Each row below holds a small network's activations on one input, seen along a few directions.
Each table varies a few parts of the input and shows all the possible inputs, shuffled.
A made-up example of a description, with smaller parts first: one of 3 separate values, together with either a single point or one of 11 places along a line or (one of 5 places around a ring, together with one of 6 places along a line).
Shared parts are said once, and a part with two or three values counts as separate values.

Other details of the inputs shift rows strongly along two fixed directions, in all tables alike. That doesn't count.

A family of inputs:
R1: [ 16  -4  20 -34  19 -19  11  -3   6 -27 -18 -10]
R2: [-60  -7 -23  29   2  32 -23 -38  -3  44   2  -2]
R3: [ 38   1  17  -4  -1 -17  -5  19  -1 -34   5  -8]
R4: [-38  -2   6   0  -4   9  -3 -37  18  15   0  -6]
R5: [ 49  12  -8  43 -27  -7 -22  40 -17 -23  28   1]
R6: [ 80  19  -2  57 -17 -16 -39  42 -27 -34  62 -13]
R7: [ 40  15   9  -8   2 -15   4  22  -4 -25  18  -6]
R8: [ 35   4 -10 -12   4  -6   4  42 -14  -3   9   9]
R9: [ 14   2  25 -74  25 -16  44  14  10 -11 -25  15]
R10: [-34 -10  -2 -55  31   5  33 -10  -1  14 -36  10]
R11: [33 11  9 -3  6 -5  3 15 -9 -3 16  0]
R12: [-16 -13  -5  -2   6  -2  -6  -8   6  -2 -23  -8]
R13: [-31  -6   5 -53  12   2  36 -13  11  21 -37  17]
R14: [26  9  1  3 -9  1  8 31 -9  1  3 10]
R15: [-25 -11  -6  -1  11   5 -10 -13  -4  -8 -20 -11]
R16: [-53 -10  -1   8  -2  17   9 -46  16  41  -9   6]
R17: [  7   5  -9  76 -31   9 -54 -15  -8   7  51 -11]
R18: [-57 -14  -9  37 -13  13 -28 -50  10  28 -10 -11]
R19: [ 35   3  -5  -4  -6  -7   1  33  -7 -25  -7   5]
R20: [-51  -8   0 -51  25   7  34 -25  16   3 -49   4]
R21: [-41  -9 -21  26  -8  23 -16 -25   1  45   3   0]
R22: [  3   3 -17  71 -23  10 -41  -3 -18  29  59  -4]
R23: [-61 -11 -16   3  -5  18  -2 -42  16  32 -20  -2]
R24: [ 32   6  -6  -2   3  -5  -2  34 -16 -34  -1   1]
R25: [  0   6 -15  77 -33  10 -40  -7  -7  12  53 -11]
R26: [-32  -4   1  -7  15   4  -4 -38   2  35  10  -4]
R27: [ 13  -9  25 -56  19 -23  42   9  18 -36 -43   5]
R28: [-12   1  10  -6   1   7   5 -15   8  17   0   5]
R29: [ 46  14  11 -34  -4 -17  32  52  -1 -36 -13   9]
R30: [ 45   6  17 -25   2 -20  27  35   5 -43 -11  11]
Each input here is: one of 5 places along a line, together with one of 6 places along a line.
Question: The inputs of R29 and R18 match in every part but the place on the line of 5. If R4 is changed in the same way as R29 into R18, which row does it become?
Answer: R3
Question: A walk changes only the place on the line of 5. It starts at R8 and steps to R21. List the rest of the walk in order.
Answer: R23, R19, R12

A family of inputs:
R31: [ -5  -6   2  -1   3  -1  -4 -10   1   4  -5  -1]
R32: [ 38   8   5  19  -5 -11 -14  19  -9 -21  24  -9]
R33: [-13  -1 -14  -2   5   9   1   4  -6   8  -7   2]
R34: [ -4  -5   5   0   3  -3  -7 -15   3  -2  -7  -6]
R35: [-8 -2 -7 -2 -3  4  4  1  1 15 -4  5]
R36: [-13  -4  -8   0   4   6  -1   1  -3   2  -8  -1]
R37: [-9  5 -2 -7  3  7  6 -3 -2 15  7  4]
R38: [ -6  -4   4   2  -4  -5  -3 -12   9  -5  -7  -5]
R39: [ 66  13 -13  72 -24  -2 -50  50 -35 -10  65  -9]
R40: [-7 -5  0  2 -4 -3  0 -8  6  2 -5  0]
R41: [-8  3  3 -5  2  4  3 -7  2  9  7  1]
R42: [-8  1 -4 -5  5  4  4 -3 -4 16  3  4]
R43: [-6 -2 -5 -5  4  6  0 -1 -5 17 -3  5]
R44: [-8 -4 -1  0 -3  1  2 -2  4  9 -5  2]
R45: [-11  -4  -4   3   3   0  -6  -9   1 -11 -10  -9]
R46: [ -7   1   5  -3   2   0   1 -12   5   2   6  -1]
R47: [-8 -1  2  4 -7  1  3 -8  8 -2 -6  3]
R48: [-9  2 -5  1 -6  9  7  0  2 12 -4  7]
R49: [ -8   0   5   4  -7  -1   0 -13  10  -8  -8  -3]
R50: [ -6   2   8  -2   2  -2  -2 -17   7  -4   4  -6]
R51: [ 70   9  29 -77  25 -34  53  61   0 -57 -27  13]
R52: [-9  0  0  2 -6  5  5 -3  6  5 -5  4]
R53: [-12  -5  -7   2   4   2  -3  -5  -1  -5  -8  -3]
R54: [-7 -1  2 -3  4  1  2 -6  0 10  2  0]
Question: What do these inputs look like to the network?
Answer: one of 4 places along a line, together with either a single point or one of 5 places along a line
Question: Which other rows agree with R54 in the place on the line of 4? List them by row number.
Answer: R36, R39, R41, R44, R52
Question: Change only the place on the line of 4 in R47. List by row number the other rows that result.
Answer: R48, R49, R52
Question: Change only the place on the line of 5 in R32. List by row number the other rows that result.
Answer: R34, R38, R49, R50

A family of inputs:
R55: [ 49  10  -5 -56  21  -6  41  78 -20 -23 -20  21]
R56: [-51 -12  20 -51  11  -1  35 -49  36  12 -50   6]
R57: [-22  -8 -17  21  -1  11 -16  -9  -7  18   1  -3]
R58: [-20 -10   1  31  -6  -3 -27 -33   8 -20  -3 -20]
R59: [ 90  18  23 -15   2 -29   9  60 -13 -51  22   1]
R60: [-15  -3  10  29 -18  -4 -16 -36  19  -8   8 -13]
R61: [  9   5 -28  87 -21  14 -63   2 -30  28  68 -16]
R62: [ 82  14   0 -10  -5 -19  14  83 -20 -43   8  12]
R63: [-10  -2   9 -42   7  -2  35   0  14  10 -25  15]
R64: [  5  10 -39  80 -18  27 -56  17 -39  45  72  -4]
R65: [-20  -9  -6  25  -4   4 -24 -22   0   0  -3 -13]
R66: [-17  -5 -12  65 -13   9 -55 -35  -9  19  39 -21]
R67: [-18  -6   2  33 -16  -2 -21 -33  15 -17  -4 -14]
R68: [ 61  10  38 -50  14 -35  33  29  11 -65 -14  -1]
R69: [-56  -5   1 -66  26  19  46 -26  12  50 -35  23]
R70: [-58  -5  -2 -60  15  19  49 -21  18  48 -41  26]
R71: [-16  -5   6  24  -2  -6 -25 -40   8 -13   7 -23]
R72: [-16   0  -3  14  -2   9 -10 -18  -3  31  20   2]
R73: [ 77  21 -12 -14  -4  -5  20  98 -29 -24  14  21]
R74: [-53 -16  12 -47  13   1  31 -45  31   4 -63   4]
Question: What do these inputs look like to the network?
Answer: one of 4 places along a line, together with one of 5 places around a ring
Question: The inputs of R56 and R63 match in every part but the place on the line of 4. If R65 is changed in the same way as R56 into R63, which row does it become?
Answer: R57
Question: A walk changes only the place on the ring of 5. It starts at R58 and steps to R71. List the rest of the walk in order.
Answer: R68, R60, R67
Question: A walk changes only the place on the line of 4. It starts at R67 and steps to R74. List the rest of the walk in order.
Answer: R62, R73

A family of inputs:
R75: [ 0  2 -3  2  0  3 -1  5 -3  0  2  1]
R76: [ 1 -2 -4  5 -2 -2 -3  3 -1 -5 -2 -2]
R77: [ 0  1 -3  6 -2 -1 -2  2  0 -7  1 -2]
R78: [ 5  1  5  2  0 -3 -3 -3  1 -1  7 -3]
R79: [ 1  3 -5  0  1  4  1  6 -5  5  5  2]
R80: [ 3  1  0  3 -4  1 -1  3  0  2  2  2]
R81: [ 3  2  0  3 -4  2  0  3  1  1  4  2]
R82: [ 2  1  1  2  3 -2 -3 -1 -3 -3  7 -3]
R83: [ 3  1  1  1  3 -2 -3 -1 -2 -3  6 -4]
R84: [ 1  2 -5  1  1  3  0  7 -5  6  4  2]
R85: [ 3 -1  0  6 -6 -3 -2  0  3 -5  0 -1]
R86: [ 1 -1 -5  3  0  2 -2  7 -4  2  0  2]
R87: [ 5 -1  3  4 -2 -1 -4 -1  0 -2 -1 -1]
R88: [ 3 -2  0  2  4 -2 -5  0 -4 -1  4 -3]
R89: [-14  -5  10 -27  10  -4  15 -17  11   2 -18   2]
R90: [ 2 -3 -4  6 -2 -2 -3  4 -2 -4 -2 -2]
R91: [ 2  1  0  3  1  1 -4  0 -2 -6  1 -3]
R92: [-12  -4   8 -38  12  -5  27  -5  13 -10 -32   4]
R93: [ 4  1 -2  1 -2  1  1  5 -2  8  5  4]
R94: [ 3  2  1  3 -4  2  0  4  0  1  3  2]
R95: [-11  -3  10 -40  16  -4  25  -7  10 -10 -30   4]
R96: [ 4  1 -2  1 -2  2  1  6 -3  9  4  4]
R97: [-12  -4   6 -42  14  -2  27  -1   9  -3 -31   8]
R98: [ 4  2  4  4 -3 -1 -3 -2  2 -5  3 -2]
R99: [ 4 -2  0  2  4 -2 -5  1 -4  0  4 -3]
R100: [ 2  1 -6  1  2  3 -1  7 -6  7  3  3]
R101: [ 2  3  0  4 -4  2  1  3  0  0  5  2]
R102: [ 4  2 -2  1 -3  1  1  4 -1  7  5  3]
R103: [ 5 -1  4  2  1 -4 -3 -2  0  0  6 -2]
R104: [ 0  1 -3  2  0  3 -1  6 -3  1  1  1]
R105: [ 2  1  2  6 -6 -2  0 -1  4 -6  2 -1]
R106: [ 3 -1  0  6 -5 -3 -2  1  2 -4 -1 -1]
R107: [ 4  2  5  2  0 -3 -2 -3  1 -2  7 -3]
R108: [ 3  0 -1  3  1  0 -5  0 -3 -5  0 -3]
R109: [ 1 -1 -3  5 -2 -2 -3  3  0 -6 -1 -2]
R110: [ 3  4 -1  1 -3  2  3  4 -1  5  8  3]
R111: [ 1 -1 -5  3  0  2 -2  7 -5  3  0  2]
R112: [-10  -4  12 -38   9  -7  28  -7  16  -9 -32   5]
R113: [ 3  0  1  1  3 -2 -4  0 -3 -2  5 -4]
R114: [ 2  0 -6  1  1  3 -1  8 -6  8  3  3]
R115: [ 4  2  4  4 -3 -1 -4 -2  1 -4  2 -2]
R116: [ 3  0 -1  4 -3  1 -1  4 -1  2  2  3]
R117: [ 5 -1  4  2  1 -4 -3 -2 -1  1  5 -2]
R118: [ 1  0 -2  5 -2 -1 -3  3  0 -6 -1 -3]
R119: [ 4  2  5  2  0 -3 -1 -4  1 -3  8 -2]
R120: [ 5  0  2  4 -2 -1 -4 -1  0 -3  0 -1]
R121: [ 3  0  0  3 -3  1 -1  5 -1  3  1  3]
R122: [ 0  2 -3  3  0  3  0  5 -3 -1  3  1]
R123: [ 2  1 -6  0  1  3 -1  7 -5  6  4  2]
R124: [ 2  1  1  6 -6 -2 -1  0  4 -6  1 -1]
R125: [ 4  3  4  4 -3 -1 -2 -3  1 -5  3 -2]
R126: [ 3 -2  0  7 -5 -3 -2  1  2 -3 -1 -1]
R127: [-86 -16 -13  28  -3  26 -24 -77  14  49  -8 -10]
R128: [ 3  3 -1  1 -3  2  1  5 -1  7  6  3]
R129: [ 1  3 -5  1  1  3  1  6 -5  4  6  2]
R130: [ 3 -1  0  1  3 -3 -4 -1 -3 -2  5 -4]
R131: [ 5  1  3  4 -3 -2 -4 -2  1 -4  1 -2]
R132: [ 3 -1 -2  4  1  0 -6  1 -4 -4 -1 -2]
R133: [ 3 -1 -2  4  1  0 -6  2 -4 -3 -1 -2]
R134: [ 3  4 -1  1 -3  2  2  4 -1  6  7  3]
Question: What do these inputs look like to the network?
Answer: one of 2 separate values, together with one of 5 places along a line, together with one of 6 places along a line
Question: The inputs of R118 and R77 match in every part but the place on the line of 6. If R115 is changed in the same way as R118 into R77, which row does it become?
Answer: R125
Question: The inputs of R81 and R80 match in every part but the place on the line of 6. If R91 is changed in the same way as R81 into R80, which row does it become?
Answer: R108
Question: Change only the place on the line of 6 in R117. List by row number the other rows that result.
Answer: R78, R89, R103, R107, R119
Question: A walk changes only the place on the line of 5. It starts at R130 and steps to R108. List the rest of the walk in order.
Answer: R109, R97, R123
Question: A walk changes only the place on the line of 5. It starts at R117 and steps to R87. List the rest of the walk in order.
Answer: R126, R121, R96
Question: Change only the place on the line of 6 in R82. List by row number the other rows that result.
Answer: R83, R88, R99, R113, R130
